A small network was trained on invented records. Each row is its activation on one of them, seen along a few directions.
Here are examples, each followed by its value of one field, W.
Records without W are marked none.
Other fields move the rows too, some of them a lot.
Random noise pushes rows far along 5 fixed directions. That doesn't count. These rows show it; they differ only by the noise:
[ -72 -146  101 -133  280   13  107   34    0  190  385  201  242  256
   26  -46  129 -100 -145]
[  82   36   21  -50 -225 -112   91   32  205  -49  305  414  -65  -86
  118  210  312  191    8]
[-233  -12  326 -178  100 -209   30 -234  293 -190 -321 -431  319  290
   44   70 -485 -435 -216]
[-237   40  198 -406 -339 -542  -39 -189  594 -438 -342 -442  348  404
   63  592 -267   81   33]
[ 109   -1   72   16  283  291  219   24 -106  195  393  557  -28 -230
   60 -326  143 -134 -229]
[-129   71  147 -638  654  331  326 -179   72 -106 -177   69  513  -21
 -114 -406 -569 -111 -383]
[ -70 -118   26 -359  -78 -271   64   43  282  -42  266    2  267  399
   22  420  318  333  119]

[ 175   84 -148  354 -237   62  -78   68 -152 -227 -283 -179 -371 -424
  -32   96    9  150  205] -> w1
[  20 -205   10 -290  415  296  284   25 -114  265  194 -165  155  323
 -163  -60  361  241  103] -> w25
[ 154 -117   11  154  -15  -51    2   88  -61  343  350   96 -186   87
   46   75  424 -126   69] -> none
[  27  -65   68   47   85   95  -10  -19  -44   90   93  196   15   12
  109 -128  -73 -238 -168] -> w5
[ -92  -36 -142   71  144   74 -213   47 -147   -5   20  156  140  -72
    7  -30 -243  137  -66] -> w20
[-415 -245   68  282  293 -257 -287  170 -332  430  581  356  435  505
   39  -79 -322 -635 -398] -> w29
[-195 -269  192  171  339   36  -98  -85 -195  223  -13 -619 -101  313
  -33 -108   63 -441  -14] -> w14
[ -73  -99 -100   96  -41 -132 -192  167  -12  127  454  348  108   57
   19  -49  -54 -103 -188] -> w18
[ -72   60 -146 -357  220  192  112   66  -26  -61 -173   85  239  -61
    0 -126 -183  325    5] -> w22
[ 187  387 -143 -674  198  428  341 -108  124 -273  -97  566  135 -473
  -87 -351 -167  439 -156] -> w27
[ 430  191  249  265 -202  247  303 -250  256 -249 -660 -671 -644 -634
   39 -149  154  -28  277] -> w24
[ 185   69  155  329 -481 -247  -11  -47  189  -38 -318 -563 -514  -92
  115  291  358  -32  396] -> w13
[ -95    4 -229 -184  153  119  109   63  -80   32  223  488  175  -59
  -38 -120   31  259 -118] -> w3

Here are new rows. What is W for each?
[-110   84  165 -199  -61 -340  -51 -178  311 -189 -345 -166  188  119
   40  137 -438 -211 -184] -> none
[-111   32   63  -37  -70  -35  -48 -189   56 -179 -419 -315 -106 -104
  -73   23 -288  -57  -24] -> w14
[  71 -182   48  157  314  230  107   38 -329  412  172 -129  -48  100
  -10 -336  215 -214   52] -> w22
[-221 -176   -1  200 -223 -407 -315   55  -55   30    2 -575  198  488
   -8  510  129   71  200] -> w29
[-177  111 -161 -522  336  197   73  -41  -25 -163   25  425  204 -189
  -98 -185 -351  253 -303] -> w14
[ -37  -37   97  316   -5   39   11  -89  -90  119  -61  -51 -150  -34
  -20  -55  -58 -245  -42] -> w25
[-196   45 -157  114 -195 -337 -187  171   29   47  338  354  130  173
  137  279  -19  168  -50] -> w13
[  26   46   38  218 -423 -129 -128  -56  181 -175 -288 -294 -331 -110
   32  101  -21  -48   45] -> w18
[-129  -21  146   -2 -214 -284 -144 -102  171  -99 -146 -246  -49   77
   62  195 -183 -265  -37] -> w14
[  91   79 -312  448 -499 -181 -222  198 -159 -256   23  221 -354 -362
   20  376  130  418  260] -> w1
[-254  146   12 -109 -635 -645 -288 -193  425 -422  -99  420  271   97
  211  466 -598 -111 -301] -> w5
[-25  86 -28 -93 -17 -47  62  44  64  -7 -50 -60   2  23  75  55  -4 120
  43] -> w13
[ -55  116   61   71  -94  -80  -10 -150   26  -94 -197  149   32 -178
   78 -158 -324 -302 -194] -> w3
